Nat: [-31 -61   7  34  15 -22  52 -21   4 -21  23 -44 -43  19 -24  14 -28  -4
  25  17  29  10   8  -4  -3  23 -14 -47  -5  38 -13  -4  50  15 -29  10
   1 -11 -10  21  32  28   5  -8  14  13  -2 -32 -33  41 -34  22   5  37
   8  17 -67 -43 -25 -38 -42 -19]
tem: [  6 -17   4 -27   0 -12  -4   3  22  14  22 -30 -11  46  -5  10  18 -56
  -1   0  37  -5 -31 -22  23  40 -12  20  16 -25  19 -22  29  -9 -33  65
   2  31  -5  19  -5  42  12  12   1 -18   7 -21  48  26 -30 -47  14   2
  22   1 -40  11 -10   0  17   0]
sifa: [   4  -21   23  -44  -43   19  -24   17  -28   27   17  -35   15   55
    3  -23   14  -10   -8   45   54   45  -23  -50   17   19    7  -30
  -41   53   54  -24   27   21   -8   42  -36   16  -10   55   46   37
  -37   28  -16   21  -24  -13   62    6    6 -105    0   21    4   72
  -70   11   -7  -40   43  -37]
start: [-32 -33  41 -34  22   5  37   8  17 -67] | Nat, 48
howmany sifa: [3] | 1
howmany sifa: [-23] | 2
start: [  4 -21  23 -44 -43  19 -24  14 -28] | Nat, 9

tem: [ 13  13 -23  13]
mutub: [ -10 -104  -10   73]
Rumog: [ -51 -103  -26   14]
howmany mutub: [-10] | 2
howmany tem: [13] | 3
howmany mutub: [73] | 1

tem: [ -8  28 105  68   4  58  39  51 -18   1]
bala: [ -5 -26   3 -29   2 -27 -26  -2  -8  -8]
Pake: [ -3 -35  -6  -5 -50 -12 -32 -66 -16 -10]
tago: [ 28  24  73  58  67  34  -6 -18   5  46]
mutub: [ 48 -24 -57 -24 -71 -27 -24  48 -24 -53]
ritu: [ 95  29  21  67  63  73 -26  -2  22   3]
Funu: [ 95  29  21  67  63  73 -26  -2  22  45]
sil: [ 11   1  -9 -14  28   6  27  -7 -25  -2]
asked: [ 95  29  21  67  63  73 -26  -2  22   3] | ritu
howmany bala: [-26] | 2
howmany mutub: [-24] | 4
start: [ 73 -26  -2  22  45] | Funu, 6

sil: [  5   5  63 -59   5   5 -67]
tesu: [ 67 -55 -69   6  18 -45  32]
tem: [ 16  57 -12 -78  15  49 -17]
bala: [-38 -16  17  -2 -58 -45 -16]
tago: [-76  59  12  10  36  46 -63]
ritu: [ 45 -63  95 -81 -21  45 -21]
Funu: [ 47 -77   7 -70  37  86  46]
start: [ 46 -63] | tago, 6
howmany sil: [5] | 4
start: [-21  45 -21] | ritu, 5
howmany bala: [-58] | 1
start: [-78  15] | tem, 4
howmany ritu: [46] | 0

mutub: [105 -44 -32  52  15 -40   7  35  28 -34  -2  72  77   7  11 -29   1 -64
 -21  21   9  94 -75  12  49 -12  51  92   2 -22  32]
Pake: [ 28  55 -14 -44 -52   5 -15  68  38  -1  30 -24 -54  16  36  26  -1  38
 -43 -13   6 -43 -60  19  61 -66 -53 -43  72  40 101]
Funu: [ 29  26   1 -29 -23  23 -25  41 -27 -54  23  11 -29  16  36  26  -1  38
  16 -41   0 -38 -64   5  60 -57 -54 -44  22  43  52]
tesu: [ 18 -80  22 -20  38  67 -43 -37 -48 -76  20  55  70 -12 -10 -22  -4 -41
  -6 -15   8 -10 -19 -11  39  28  51  22 -50   1 -40]
start: [16 36 26 -1 38 16] | Funu, 14
asked: [ 28  55 -14 -44 -52   5 -15  68  38  -1  30 -24 -54  16  36  26  -1  38
 -43 -13   6 -43 -60  19  61 -66 -53 -43  72  40 101] | Pake
start: [-44  22  43] | Funu, 28
howmany Pake: [27] | 0
start: [-66 -53 -43  72  40] | Pake, 26
howmany Pake: [-42] | 0

